These are the activations of a small neural network, seen along a few directions. Each row is one input.
In each table, some parts of the input vary, and every possible input appears once, in random order.
Descriptions start from the smaller parts, as in this example, which fits no table here: one of 5 places around a ring, together with either a single point or one of 9 places around a ring or (one of 3 separate values, together with one of 6 places along a line).
Shared parts are said once, and a part with two or three values counts as separate values.

Rows:
R1: -1 -4 5 -11 4 5 -17 16 -36 5 5 19
R2: -7 -3 -10 5 13 10 -11 -26 8 -7 -22 -16
R3: -5 5 -23 -18 -5 0 9 -3 2 26 8 -30
R4: 20 1 -2 -14 19 -1 -15 15 -17 10 -2 -21
R5: 9 17 45 -34 22 -23 -12 1 8 -5 5 19
R6: -35 -4 -4 1 -16 0 -9 -7 -6 29 11 -4
R7: 1 -30 9 10 -10 7 14 18 -15 -18 2 15
R8: -16 22 23 -35 1 -25 11 -20 24 9 20 8
R9: 16 3 -10 37 -7 5 -8 -9 22 17 1 -5
R10: -9 13 -21 -22 -19 3 17 2 -16 15 14 -12
R11: -27 1 -13 -14 -19 8 5 -2 -18 18 20 7
R12: -13 -6 -9 -4 -9 0 -6 -19 3 34 7 -24
R13: -6 3 -6 42 -14 5 -10 2 13 13 2 16
R14: -29 -2 -6 11 6 10 -14 -15 -1 -11 -19 4
R15: -7 -36 18 25 -7 -1 0 13 -3 -7 -8 3
R16: 19 21 -23 20 -17 6 15 11 3 -2 8 8
R17: 1 8 -24 -8 18 9 4 -11 6 -15 -20 -22
R18: 23 13 -24 24 -2 3 8 6 20 8 2 -11
R19: -21 4 -15 -4 3 18 0 -9 -13 -22 -10 16
R20: -9 -9 15 4 6 -1 -32 12 -24 15 -4 7
R21: 14 27 20 2 0 -20 7 -9 45 -8 11 30
R22: 16 8 -2 -18 4 1 -7 20 -34 0 2 -1
R23: 18 -18 1 3 -9 0 25 21 -14 -23 -2 -5
R24: 2 8 -16 26 -18 12 4 7 2 2 11 28
R25: -3 15 -23 -12 3 13 12 -6 -11 -25 -16 -3
R26: 12 -9 12 -1 14 0 -30 1 -14 18 -4 -15
R27: 12 -10 47 -13 9 -25 20 2 28 -27 0 16
R28: -9 23 20 -28 20 -15 2 -26 31 -34 -8 17
R29: 14 -36 14 20 1 -2 2 1 5 -4 -8 -18
R30: 22 -26 0 7 6 -3 17 16 4 -13 -7 -25
Question: Changing only one part turns R23 into R10. The same change can be made to R27. Which row results?
Answer: R8
Question: What do these inputs look like to the network?
Answer: one of 5 separate values, together with either a single point or one of 5 places around a ring
Question: Which other rows does R14 become when the place on the ring of 5 takes its other values? List them by row number.
Answer: R2, R17, R19, R25

Rows:
R31: -10 6 29 -6 -11 -14 4 15 -2 0 16 37
R32: 1 -4 -23 44 -20 18 -2 3 2 11 4 12
R33: -12 2 -8 -37 8 12 0 -2 -34 -12 -4 -3
R34: -7 -1 34 -27 1 -14 -12 1 -12 15 18 17
R35: 11 -7 8 11 14 -5 8 -17 38 -14 -16 -18
R36: -9 -28 -3 10 -7 13 -21 8 -35 23 3 -7
R37: -11 21 -21 -34 13 5 -6 -12 -11 2 -11 -22
R38: 10 -21 24 12 8 -7 5 16 0 -36 -15 12
R39: -12 -22 -9 30 -18 13 -7 24 -23 7 2 13
R40: -8 -6 -14 15 -1 7 -26 -3 -13 36 -4 -26
R41: -15 10 -14 -15 -2 11 15 11 -26 -28 -4 16
R42: 3 22 13 5 -14 -11 7 -4 25 3 18 37
R43: 55 -9 -17 -2 -9 -4 32 38 -12 8 14 -35
R44: 12 -29 29 -9 21 -5 -9 3 -9 -18 -15 -6
R45: -10 -5 -24 31 -16 10 -4 -13 11 27 0 -19
R46: -7 18 20 -23 9 -20 -18 -8 12 27 15 -2
R47: 22 -3 10 25 6 0 8 -3 27 -32 -12 11
R48: -9 19 10 -7 -6 -17 4 -19 35 18 19 6
R49: -2 25 -29 -3 -5 14 19 -8 1 -25 -2 16
R50: -13 22 -32 -17 -1 7 16 -23 12 -8 -6 -14
R51: 12 -9 17 -5 30 -10 -13 -7 14 -4 -20 -24
Question: What do these inputs look like to the network?
Answer: either a single point or (one of 4 separate values, together with one of 5 places around a ring)

Rows:
R52: -26 26 -38 -18 -7 17 -1 -3 -25 4 -2 -2
R53: -10 16 -30 -27 -14 7 12 -2 -20 21 12 -19
R54: -3 5 14 21 -2 -1 3 -20 32 -22 -5 27
R55: 18 11 8 3 -12 -14 31 2 30 -13 15 15
R56: 29 -21 -9 10 9 6 -7 18 -21 9 -6 -32
R57: -30 8 -25 -10 -2 20 -16 -24 -18 13 -6 -7
R58: 2 -34 -2 20 10 6 -15 7 -13 5 -18 -34
R59: 36 -10 28 -12 20 -15 -2 12 9 -14 -7 -10
R60: 6 27 16 -39 16 -18 -7 -14 16 14 10 -7
R61: -2 -36 38 6 -5 -3 -16 36 -40 13 12 30
R62: -21 12 22 -29 20 -18 -15 -25 24 11 -1 -8
R63: 18 -22 -19 0 -6 10 18 23 -28 -8 0 -22
R64: 1 -1 24 23 3 -18 -3 -13 45 -1 -3 2
R65: -30 2 22 -21 -17 -13 -27 9 -33 36 26 30
R66: -25 18 10 -30 16 -3 -9 -31 11 -10 -2 17
R67: -5 -14 -15 41 -9 5 -8 -6 19 25 -5 -17
R68: 9 1 14 -8 14 -2 14 13 -8 -46 -17 18
R69: -4 9 -38 30 -20 20 11 10 -1 -5 -2 11
R70: -21 35 -2 -37 11 -6 6 -11 2 -19 3 21
R71: 23 0 -21 32 -11 5 0 5 10 29 7 -16
R72: 2 -11 -26 9 -1 20 5 22 -33 -25 -15 -6
R73: 5 -16 26 -1 18 0 -2 -7 1 -37 -22 13
R74: 9 -23 36 -1 22 -15 -8 1 16 -16 -21 -11
R75: -5 25 6 -48 3 -14 19 -9 8 -3 17 3
R76: -2 -29 -14 18 5 22 -11 1 -26 -17 -19 -10
R77: 12 -1 -30 21 -26 10 25 11 4 12 12 -6
R78: 1 17 -20 -17 0 3 -12 -8 -14 38 7 -29
R79: 2 22 1 14 -6 -3 19 0 23 -29 0 32
R80: -9 -8 -26 38 -15 22 -4 -11 7 3 -6 7
R81: -9 -11 28 29 -29 -4 -13 22 -11 25 31 40
R82: 25 -10 20 -20 7 -11 26 16 0 -30 -2 0
R83: 28 12 15 12 2 -19 5 -3 38 3 10 5
R84: -26 3 -13 -7 4 3 -20 -19 -6 34 -4 -31
Question: Changing only one part turns R62 into R64. The same change can be made to R57. Which row results?
Answer: R80
Question: What do these inputs look like to the network?
Answer: one of 3 separate values, together with either a single point or (one of 2 separate values, together with one of 5 places around a ring)
Question: Which other rows does R77 become when the place on the ring of 5 takes its other values? List them by row number.
Answer: R67, R69, R71, R80
Question: List by row number the other rows that have the choice among 3 separate values in common with R72.
Answer: R56, R58, R59, R61, R63, R68, R73, R74, R76, R82
